Each row below holds a small network's activations on one input, seen along a few directions.
In each table, some parts of the input vary, and every possible input appears once, in random order.
Descriptions start from the smaller parts, as in this example, which fits no table here: one of 5 places around a ring, together with either a single point or one of 9 places around a ring or (one of 2 separate values, together with one of 6 places along a line).
Shared parts are said once, and a part with two or three values counts as separate values.

A family of inputs:
x1: [ 15  84  32  10 -11  39  47  90 -64  19 -20  49   2   1  39 -60]
x2: [-13 -28   0  -2 -61  -4 -40  21 -14  -2   4 -49  20 -41 -28  35]
x3: [-25  13   1  58  -2  27  -4  14 -56  24 -29  34 -18   1 -54 -60]
x4: [ 35 -19 -85 -30  33  18 -14 -31  14 -17  27 -51  -3 -32 -36  34]
x5: [-60  14   9  26 -11 -50 -23 -20  -8 -10 -22   0   5   4  23 -86]
x6: [-19  70  17   3 -24  11  24  81 -55  23  -3  48  27  13  81 -50]
x7: [ 24 -26 -49 -37   0   7 -46 -29  24   8  20 -59  13 -38 -13  22]
x8: [-16 -35  72 -18   0 -71  -6 -22  80 -16  -8 -23   4 -11 -14  90]
x9: [-16   1  -8 -20 -65 -46 -54   0  10 -12  -1 -65  14 -35  -5  25]
x10: [-20  -8 -32   1  31  13 -13 -48   3  19  11  -2 -10  39   4 -81]
x11: [ -9 -55  69  -4  -7 -15   9 -15  55 -16 -15   8   8 -17 -40  99]
x12: [ 45 -53   8 -29  72   0  32 -80  52 -39  14  -4 -18   7 -33 105]
x13: [ 23  44 -36 -12  12  30  15  38 -20  20  11  40 -22  49  98 -55]
x14: [ 34 -56  36 -38  41 -11   1 -73  66  -5  10  -3 -14  -2 -17  88]
x15: [ 34  56 -49  -2  47  43  43  35 -20 -10  36  29 -25  58  74 -48]
x16: [ 13 -21   2  20 -59  20 -12  25 -31  -1   0 -30  -8 -57 -71  36]
x17: [ 38 -49  66  23 -14  13  35 -10  39  -8 -38  15   8 -21 -80  95]
x18: [-57   2   1  35  -7   2 -18   1 -40  16 -22  26  -1   9 -11 -67]
x19: [-21  74  -2   7 -37 -40  13  64 -31  14  -1  39  29  22 105 -50]
x20: [ -3  -9 -54   8  64  15  11 -40  -2  -9  26  -2 -13  51 -23 -69]
Question: Describe the family of inputs behind these rows.
Answer: one of 4 places along a line, together with one of 5 places along a line
Question: Changing only the place on the line of 4 turns x7 into x14. The same change can be made to x9. Which row results?
Answer: x8

A family of inputs:
x21: [-65  17   5  30 -80 -21 -30  43 -66  13  -8  21  26 -14  11 -74]
x22: [ 32  24  -4 -12  11  47  26  25  -2  32   5  56 -23  50  67 -59]
x23: [-41  42  35  21 -43  -1  -5  79 -16  23 -13  51  11  26  86 -40]
x24: [-26  26 -20  40 -38  13   8  59 -70  -7 -12  21 -18  -1 -17 -60]
x25: [-20  50  -5  27 -18  20  24  58 -67  -2 -12  18 -10  -1  -2 -52]
x26: [-24 -26  49  -3 -60 -41 -39 -16  38   9 -26 -48  14 -47 -60  47]
x27: [  2 -17  59   0 -47 -53  -5 -15  42   1 -26  -4  -2 -20  13  92]
x28: [ 11  30 -44  -5  38   2  33   1  24   5  21  30 -15  73  70 -72]
x29: [ 26  37 -10 -18  26  45  19  16 -27  31  -8  42 -13  35  53 -67]
x30: [ 27  61 -93 -32 -35  -5 -38  65 -35  11  36 -30  14  -7  77 -29]
x31: [-15  20 -80  29  24 -11  -9 -29 -24 -10  19   6 -19  25  13 -93]
x32: [ 29 -49  12 -35  22  12  20 -51  36   1  10  27 -19   8  -3  88]
x33: [ 18 -49  -2 -25  52 -17  12 -64  58 -50  33  -2 -11  42  10  68]
x34: [ 24 -41  14 -43  38   7  15 -45  34   4   9  13 -10 -14 -25  75]
x35: [ -2 -14  61 -14 -35 -59 -11  -9  39   3 -29 -20   9 -41 -11  71]
x36: [  9  53  27  33 -15  30  44  79 -24  14  15  45 -11  43  47 -26]
x37: [-31 -45  39   8 -80 -33 -51 -22  27  12 -24 -59  14 -31 -72  42]
x38: [  1  63  22  26  -1  26  39  74 -47  14   1  30  -4  29  33 -35]
x39: [-54  52  23  12 -32 -12  -8  61 -56  21 -27  21  30  -9  51 -60]
x40: [  9 -44  -2 -30  71 -18 -12 -59  47 -46  27 -30   1   2 -31  35]
x41: [-62  38  13  20 -58 -17 -17  51 -59  14 -18  22  28 -18  32 -67]
x42: [ -1  55 -54  -5  59  -2  18 -21 -18  -2  11   5   0  39  40 -86]
x43: [  4 -66 -11  -6  57 -10 -27 -64  46 -32  29 -50  -6   1 -47  28]
x44: [  8 -55   8  30 -33   9 -12  -7  22 -12 -19 -40  17 -22 -94  60]
x45: [ 16 -38   8 -37  37  12   0 -47  34   7   6  -2  -6 -32 -47  59]
x46: [ 14 -43   1 -34  68 -20   5 -58  54 -50  30 -16  -3  21 -11  54]
x47: [ 15 -38  21  18 -13   3   2  -4  27 -14 -20 -30  22 -36 -83  67]
x48: [  4 -77 -14  -1   2  24 -35 -55  29  18   4 -30 -17 -16 -75  39]
x49: [-47  49  30  15 -29  -7  -5  75 -37  25 -25  34  22  10  72 -48]
x50: [ 33 -24  41  10   7  -8  35   1  25 -18 -11  -8  19 -27 -39  97]
x51: [-12 -12  59 -17 -39 -54 -19 -10  38   4 -27 -36  15 -55 -37  56]
x52: [ 25 -22  33   6   7  -8  25   3  28 -19 -17 -18  25 -44 -61  79]
x53: [ 33 -28 -32 -58 -39  -1 -33  -3  31 -34  42 -90  15 -58  17  76]
x54: [  7  32 -34   3  10  42  -6  -6 -49  16  -7  36 -20   3  20 -79]
x55: [  2   7 -47  18  -9  34 -20  -7 -52  14  -5  35 -29   2   2 -84]
x56: [ 36 -27  37  24  -8  -4  40  -6  27 -21  -9   9   7  -5 -15 116]
x57: [  2 -86 -21  12  40  -8 -36 -67  40 -25  26 -63 -12   7 -55  21]
x58: [  5  44 -48 -10  55  -1  28  -7   2   3  12  14  -4  60  57 -79]
x59: [  7 -56  -3 -18  19  22 -20 -51  36  15   7 -18 -13 -28 -66  49]
x60: [ 17  48 -18 -13  28  43  11   2 -46  27  -9  32 -10  15  36 -72]
x61: [ -7  42 -65  11  42  -5   4 -31 -23  -8  16   6  -8  26  27 -91]
x62: [-11  67  10  23  -1  23  32  63 -66   9  -9  19  -4   9  16 -47]
Question: Describe the family of inputs behind these rows.
Answer: one of 2 separate values, together with either a single point or (one of 4 places along a line, together with one of 5 places along a line)
Question: Changing only the choice among 2 separate values turns x34 into x29. The same change can be made to x51. Which row results?
Answer: x39
Question: Changing only the choice among 2 separate values turns x25 into x47. The same change can be made to x61. Which row results?
Answer: x43
Question: Start at x31 and move only the place on the line of 5, one step at a time. The first step leads to x61. Which rows follow, in order?
Answer: x42, x58, x28
Question: Which other rows does x41 become when the place on the line of 5 takes its other values? List them by row number.
Answer: x21, x23, x39, x49
Question: Which other rows does x40 become when the place on the line of 4 takes its other values? List them by row number.
Answer: x45, x51, x52

A family of inputs:
x63: [ 19 -67  43 -15 -16 -14 -12 -39  54  -8 -11 -26   8 -39 -56 114]
x64: [-25   8  -2  10 -52 -12 -32  32 -22   6  -7 -26  18 -28  -6 -15]
x65: [-15  17  11  15 -39  -9  -7  28 -23   5 -12  -5   6 -17  -4  -7]
x66: [-29   0 -37  -1   0 -10 -36 -22 -20   1   4 -19  -1 -11 -14 -59]
x67: [  7  30  39  -3   2   0  31  34   5  11 -13  32   7  16  43  13]
x68: [  5   8 -29   3  27  28   6  -2 -16   7  10  10 -11  17  -2 -41]
x69: [ -8   5 -31   6  10   5 -14 -16 -15   3   4  -7 -10   6  -8 -52]
x70: [ -7  19  23  18 -20   5  14  32 -26   4 -17  17   6 -10  -4  -1]
x71: [ 22 -69   0 -18  39 -17  -9 -71  65 -32  17 -47  -3 -11 -62  81]
x72: [ 12   7 -23  -3  25  17  11  -5  -3  -4  17  19 -13  33  34 -28]
x73: [ 28  24 -25 -15  40  12  29  -2   5  -3  15  26  -8  33  51 -12]
x74: [ -9  19  31   5 -14  -3  17  32  -5  10  -6  25   1  12  27   6]
Question: Changing only one part turns x67 into x73. The same change can be made to x74. Which row results?
Answer: x72
Question: Describe the family of inputs behind these rows.
Answer: one of 2 separate values, together with either a single point or one of 5 places along a line
Question: Which other rows does x64 become when the choice among 2 separate values takes its other values? List them by row number.
Answer: x66
